Each row below holds a small network's activations on one input, seen along a few directions.
In each table, some parts of the input vary, and every possible input appears once, in random order.
A made-up example of a description, with smaller parts first: line(6) and (point or ring(11) or (values(3) and ring(5))).
Shared parts are said once, and a part with two or three values counts as separate values.

Other details of the inputs shift rows strongly along two fixed directions, in all tables alike. That doesn't count.

A family of inputs:
r1: [-3.09 -0.45  1.64  5.16  6.37  1.53  1.04 -1.63 -0.07 -2.33 -5.35]
r2: [ 2.83  5.00  3.12 -6.68 -4.54 -0.77  5.59  0.18 -3.32 -0.71  4.15]
r3: [-2.64  3.90  3.01  1.74  1.40  1.14  5.77 -1.06 -1.65 -4.05 -2.19]
r4: [-4.38  3.93  1.40 -0.57  2.25  1.26  6.46 -0.22 -2.41 -3.33 -1.45]
r5: [-6.12 -1.36  0.73  4.11  5.74  1.85  0.33 -0.49  1.24 -2.78 -3.67]
r6: [ 9.18 -2.64 -0.77 -5.07 -7.91 -0.21 -7.81  2.10  0.00  5.69  6.61]
r7: [ 0.83 -3.60 -2.40  2.54  3.40  1.83 -5.68 -0.02  0.00  4.28 -1.96]
r8: [ 1.99  5.40  1.45 -7.41 -5.55 -0.45  5.52  0.68 -1.68 -0.92  5.07]
r9: [-0.99 -4.60 -5.16  2.79  2.29 -2.71 -4.81 -0.69  2.26  3.90 -1.66]
r10: [-3.96 -0.28  0.03  5.34  5.38  2.20  1.20 -0.80  0.69 -2.71 -5.52]
r11: [ 7.70 -3.11 -4.53 -2.57 -7.33 -4.32 -6.26  1.14  3.30  5.41  4.36]
r12: [-1.38 -5.80 -3.59  3.74  1.30 -2.91 -5.62 -0.14  3.13  2.47 -0.88]
r13: [ 0.39 -4.82 -1.90  2.97  2.21  1.76 -6.82  1.06  1.33  2.06 -1.40]
r14: [ 0.26  3.10  1.12 -1.30 -1.32  0.63  3.50  0.01  0.69 -2.48  0.53]
r15: [-0.62  5.35  5.84 -4.78 -3.71 -0.82  7.58 -0.12 -3.50 -4.51  3.36]
Description of these inputs: values(3) and (point or line(4)).
Changing only the values(3) part turns r5 into r14. The same change can be made to r15. Which row results?
> r1
Which other rows agree with r7 in the values(3) part? List them by row number.
> r2, r4, r8, r9

A family of inputs:
r16: [ 1.28 -1.46 -0.55 -2.81 -2.57 -3.42 -0.59 -0.07  0.21  1.30  2.79]
r17: [-3.23  0.27  3.28  1.73  4.56  3.29 -0.31 -1.73 -0.44 -2.38 -1.27]
r18: [ 2.50  6.37  4.33 -5.03 -3.71  1.99  5.71 -1.31 -1.39 -2.89  3.34]
r19: [ 0.26  2.85  0.45  0.29 -2.50 -1.88  3.64 -0.61  0.04 -0.99  1.15]
r20: [ 2.90  0.51 -1.31 -0.57 -3.53 -2.60 -0.80 -0.24  0.94  2.01  1.69]
r21: [-2.37 -4.70 -1.77  4.95  3.16 -1.34 -4.96 -0.62  1.68  2.40 -2.16]
r22: [ 3.64 -0.23  1.80 -2.56 -2.27  2.02 -1.45  0.21 -4.20  0.45  1.78]
r23: [-4.43  5.59  6.85 -2.29  2.01  2.19  8.64  0.17 -2.34 -6.16  0.38]
r24: [ 0.29  2.82 -0.03 -0.49 -2.72 -0.24  3.12  0.53  0.78 -2.66  0.72]
r25: [ 6.43 -0.82  0.60 -2.23 -0.84  2.55 -3.73  0.94  1.88  3.27  1.46]
r26: [-6.80  2.07  2.51  3.51  2.26 -1.34  5.77 -1.26 -1.05 -4.13 -1.33]
r27: [-4.53 -3.45 -0.82  5.62  3.37  0.49 -2.41 -0.37  1.60 -0.34 -2.83]
r28: [ 4.63 -1.46  1.72 -1.94 -1.72  1.53 -4.90  2.62 -1.80  2.68  1.51]
r29: [ 3.92 -4.15 -3.06 -3.73 -2.78 -3.24 -4.95  1.05  1.47  3.41  3.45]
r30: [ 3.41 -3.47 -1.81 -1.90 -4.07 -3.11 -5.14  0.43  1.15  4.40  3.41]
r31: [-2.62  0.59 -0.47  2.18  1.51 -2.26  2.47 -1.58  0.76 -0.75 -2.49]
r32: [ 5.23  0.21  0.22 -0.95 -1.23  2.65 -1.11 -0.26 -2.95  1.09 -0.18]
r33: [-0.87 -1.63 -2.19  1.88  2.63 -2.35 -0.34 -1.29  1.51  0.66 -2.52]
r34: [ 2.44 -0.09 -1.57  0.51 -3.29 -0.58 -1.01  0.46  1.63  1.07  1.05]
r35: [ 4.86  0.85  1.40 -1.02 -1.01  2.01 -1.50  1.80 -1.29  1.66 -0.58]
r36: [-4.06 -3.19 -1.15  3.44  2.85  1.50 -2.33  0.88  1.75 -2.26 -2.84]
r37: [-6.41  2.33 -2.77  1.89  7.03  2.35  3.65 -1.03 -1.52  0.65 -4.37]
r38: [-0.40 -4.37 -4.67  2.92  4.96 -1.81 -4.05 -0.65  2.89  1.75 -3.73]
r39: [ 1.13  5.25  1.16 -4.47 -6.04 -0.35  6.24  1.12 -0.05 -4.59  2.41]
r40: [-4.36 -3.46 -1.18  5.24  3.95  1.02 -2.88  0.32  1.73 -1.37 -2.94]
r41: [-2.87  2.77 -0.96 -4.18 -0.05  0.94  3.23  0.51 -3.00  1.70  2.12]
What is each input in this table made of?
> values(2) and (point or line(4) or line(8))
Changing only the values(2) part turns r17 into r18. The same change can be made to r36. Which row results?
> r39
Which other rows does r41 become when the values(2) part takes its other values? List them by row number.
> r37

A family of inputs:
r42: [ 0.61 -2.18 -4.80  1.89 -1.81  0.38 -4.45  1.27  1.72  3.09  0.20]
r43: [ 1.25 -4.47 -1.78  0.14  0.01 -1.05 -6.17  1.21  1.42  2.77  0.24]
r44: [-0.33 -0.33  1.04  3.70  2.16  0.30  0.48 -0.68 -0.14 -0.96 -2.67]
r45: [ 3.66 -1.67 -0.49  1.44 -0.86 -0.10 -2.72 -0.50  0.20  1.13 -0.36]
r46: [ 3.21  3.62  0.88 -3.17 -2.77 -0.51  3.77  0.64 -0.64 -0.93  1.51]
r47: [ 2.53 -2.18 -1.92 -0.38  1.67  2.00 -4.23  0.64  0.46  3.73  0.13]
r48: [ 2.03 -1.09 -3.51  1.63 -2.20  1.13 -3.06  1.75  0.25  1.68 -0.87]
r49: [-2.91  1.27 -0.15 -0.11  2.74 -1.18  4.08 -0.82 -1.49 -1.67 -1.66]
r50: [ 1.70  2.80  2.74 -3.55 -3.77  0.43  1.49  0.13 -2.13  0.34  3.37]
r51: [ 1.62  3.57  2.86 -4.12 -4.02  0.29  2.75 -0.39 -2.92 -0.85  3.65]
r52: [ 1.97  3.54  2.92 -2.97 -4.23 -0.47  3.82  1.47 -0.25 -2.81  2.40]
r53: [ 3.02  1.59  0.72 -2.75 -5.25 -1.68  1.10 -0.19  0.04  0.95  4.44]
r54: [-2.22 -0.51 -0.88  0.43  2.67 -1.16  0.20 -0.34 -0.24  0.74 -2.04]
r55: [-3.42 -1.08  0.41  0.96  2.19 -0.97  1.04 -0.21 -0.49 -2.34 -1.47]
r56: [ 2.05  2.69 -0.40 -3.53 -3.54 -1.18  1.62  0.48  1.03  1.17  3.36]
r57: [-3.52  0.85  1.57  1.21  1.61 -1.72  3.24 -1.42 -2.10 -2.10 -1.34]
r58: [ 2.19 -1.82 -0.23  1.20  0.09  0.53 -2.54  1.08  1.44 -0.24 -0.84]
r59: [ 4.78  1.42  1.13 -2.37 -4.99 -0.99  0.37 -0.41 -0.98  0.21  2.35]
r60: [-0.17  0.19 -0.52  1.55  2.34  0.68  0.11 -0.51  0.88  0.10 -3.17]
r61: [ 0.99 -1.92 -2.93  0.47  0.61 -0.26 -4.01 -0.24  2.79  3.30 -0.32]
r62: [-3.27  0.09  0.34  2.91  1.90 -0.64  1.32 -2.00  0.52 -1.36 -1.36]
r63: [ 0.78 -3.72 -1.22  0.36  0.29 -0.85 -4.44  1.42  1.05  2.12  0.23]
r64: [ 1.60  3.71 -0.19 -4.51 -3.73 -1.47  4.12 -0.52 -0.01 -0.84  3.52]
r65: [-2.91  1.01  2.09  1.90  1.78  0.73  2.79 -0.16  0.53 -3.75 -2.94]
r66: [-1.81  0.14 -0.94 -0.18  2.17 -1.41  1.23 -0.69 -0.84 -0.14 -1.46]
r67: [-3.26 -0.15  0.87  0.30  1.67 -1.09  2.73 -0.13 -1.03 -3.11 -0.90]
r68: [-1.93 -0.89  0.86  1.61  1.48 -1.17  1.45 -0.63 -1.45 -0.07 -1.16]
r69: [ 2.68 -3.19 -1.12  1.00  0.90  1.62 -6.06 -0.31 -0.32  3.34  0.42]
r70: [ 2.46 -2.74 -2.64 -0.86  0.45 -1.07 -3.28  0.75  0.33  3.71  0.22]
r71: [ 2.85  3.55  2.86 -2.61 -4.95 -1.10  3.37 -0.05 -1.37 -1.22  2.17]
r72: [ 0.60 -3.50 -1.15  0.27  0.60 -0.83 -3.26  1.07  0.53  1.21  0.01]
r73: [ 0.23  0.93 -0.57  1.09  2.30  0.52  1.55 -0.65  0.12 -1.28 -2.52]
r74: [ 3.20 -2.99 -2.82 -0.45  1.75  2.10 -5.82  0.19  0.67  3.94 -0.01]
r75: [ 2.35 -4.25 -1.55  0.12  0.64  2.21 -7.18  0.79  1.12  2.46  0.44]
r76: [ 2.55 -2.86 -3.69  0.60  0.79 -0.21 -5.15  0.12  2.83  4.06  0.29]
r77: [-0.39  2.62 -1.32 -2.62 -4.88 -1.17  3.38  1.60 -2.61 -0.56  2.38]
r78: [-0.91  1.34 -0.16  1.27  2.40  0.56  2.11 -1.23 -0.01 -1.63 -3.24]
r79: [-2.67  1.39  0.88  0.62  3.65  2.13  2.27 -0.18 -0.57 -0.33 -1.73]
r80: [-2.20  0.58  2.08  2.11  2.68  1.68  0.37 -0.33 -1.18  0.00 -1.06]
r81: [ 1.85 -4.00 -1.09  0.29  0.65  2.17 -6.94  1.27  1.50  2.91  0.23]
r82: [-2.88 -0.52  1.03  1.70  1.68 -1.49  0.65 -0.88 -1.11 -0.24 -1.55]
r83: [-4.14 -0.78  0.13  3.35  3.18  0.25 -0.10  0.00  2.31 -1.74 -1.91]
r84: [ 2.59  0.95  1.19 -4.19 -3.37  1.13 -0.23  1.11 -1.11 -0.82  3.60]
r85: [ 4.47  0.77  0.73 -3.14 -4.53 -0.35  0.22  1.05  0.13 -1.33  2.54]
r86: [ 0.88  2.26  1.90 -3.35 -3.83 -2.52  4.29 -0.51 -2.82 -1.17  3.00]
r87: [ 3.63  1.40  1.66 -3.29 -3.73  0.57 -0.40  0.51 -1.91  1.66  3.91]
r88: [ 0.19 -0.71 -2.70  0.41 -1.37  2.50 -2.19  1.45 -1.04  1.73  0.13]
r89: [-4.18 -0.53 -0.04  2.51  2.76  0.10  1.74 -1.00  1.48 -3.22 -1.68]
r90: [-4.34  1.65  1.74  3.13  2.03 -0.48  3.24 -1.26  0.38 -1.92 -1.20]
r91: [ 1.97  0.93  1.46 -2.74 -4.02 -2.25  1.00  0.59 -1.63  1.30  3.17]
r92: [-3.93  0.26  0.54  1.36  1.35 -0.13  2.48 -0.85  1.31 -3.21 -0.92]
r93: [-2.01  1.82  2.59  3.36  1.93  0.18  3.32 -0.68 -0.71 -2.36 -2.53]
r94: [-4.77  0.86  1.14  3.54  2.68 -0.46  2.23 -1.71  0.63 -1.78 -2.12]
r95: [ 3.89  1.66  1.32 -3.81 -5.40 -0.47  1.24  0.75 -0.08 -1.69  2.67]
r96: [-4.13  1.95 -0.44  1.24  2.84 -0.23  3.91 -1.90  0.68 -2.19 -2.20]
r97: [-1.85  2.48  1.01  1.74  2.96  0.63  3.68 -0.26  0.14 -1.95 -2.93]
r98: [ 0.30 -1.65  0.25  0.16  1.24  2.02 -2.73  1.08  0.18  0.34  0.24]
r99: [-3.61 -0.17  0.34  2.15  2.10 -0.03  1.71 -0.16  1.58 -2.58 -1.09]
r100: [-3.67  1.48  0.53  0.30  2.85 -1.01  4.09 -0.25 -1.04 -1.19 -1.90]
r101: [ 1.50 -3.09 -2.03  2.13  0.09 -0.56 -4.16 -1.22  1.69  2.45  0.37]
r102: [-0.11 -3.17 -1.64  1.43  0.19  0.00 -4.44  0.40  3.29  1.49  0.00]
r103: [-3.60 -0.52  1.55  2.47  4.11  2.40 -0.12  0.59  0.22 -1.52 -2.01]
r104: [ 2.06  2.95  1.19 -5.11 -3.13  0.94  2.33  0.36 -1.26  0.89  2.85]
r105: [ 0.92 -1.62 -1.63 -0.20  2.18  2.08 -3.20 -0.51  0.03  2.34 -0.90]
Changing only one part turns r63 into r52. The same change can be made to r54. Which row results?
> r60
Changing only one part turns r55 into r92. The same change can be made to r91. Which row results?
> r90
What is each input in this table made of?
> values(4) and (point or (values(3) and ring(5)))
Which other rows does r91 become when the ring(5) part takes its other values? List them by row number.
> r57, r68, r82, r86
Which other rows does r64 become when the values(3) part takes its other values? List them by row number.
> r89, r101
Start at r50 and move only the ring(5) part, one step at a time. The first step leads to r51. Which rows follow, in order?
> r69, r87, r80
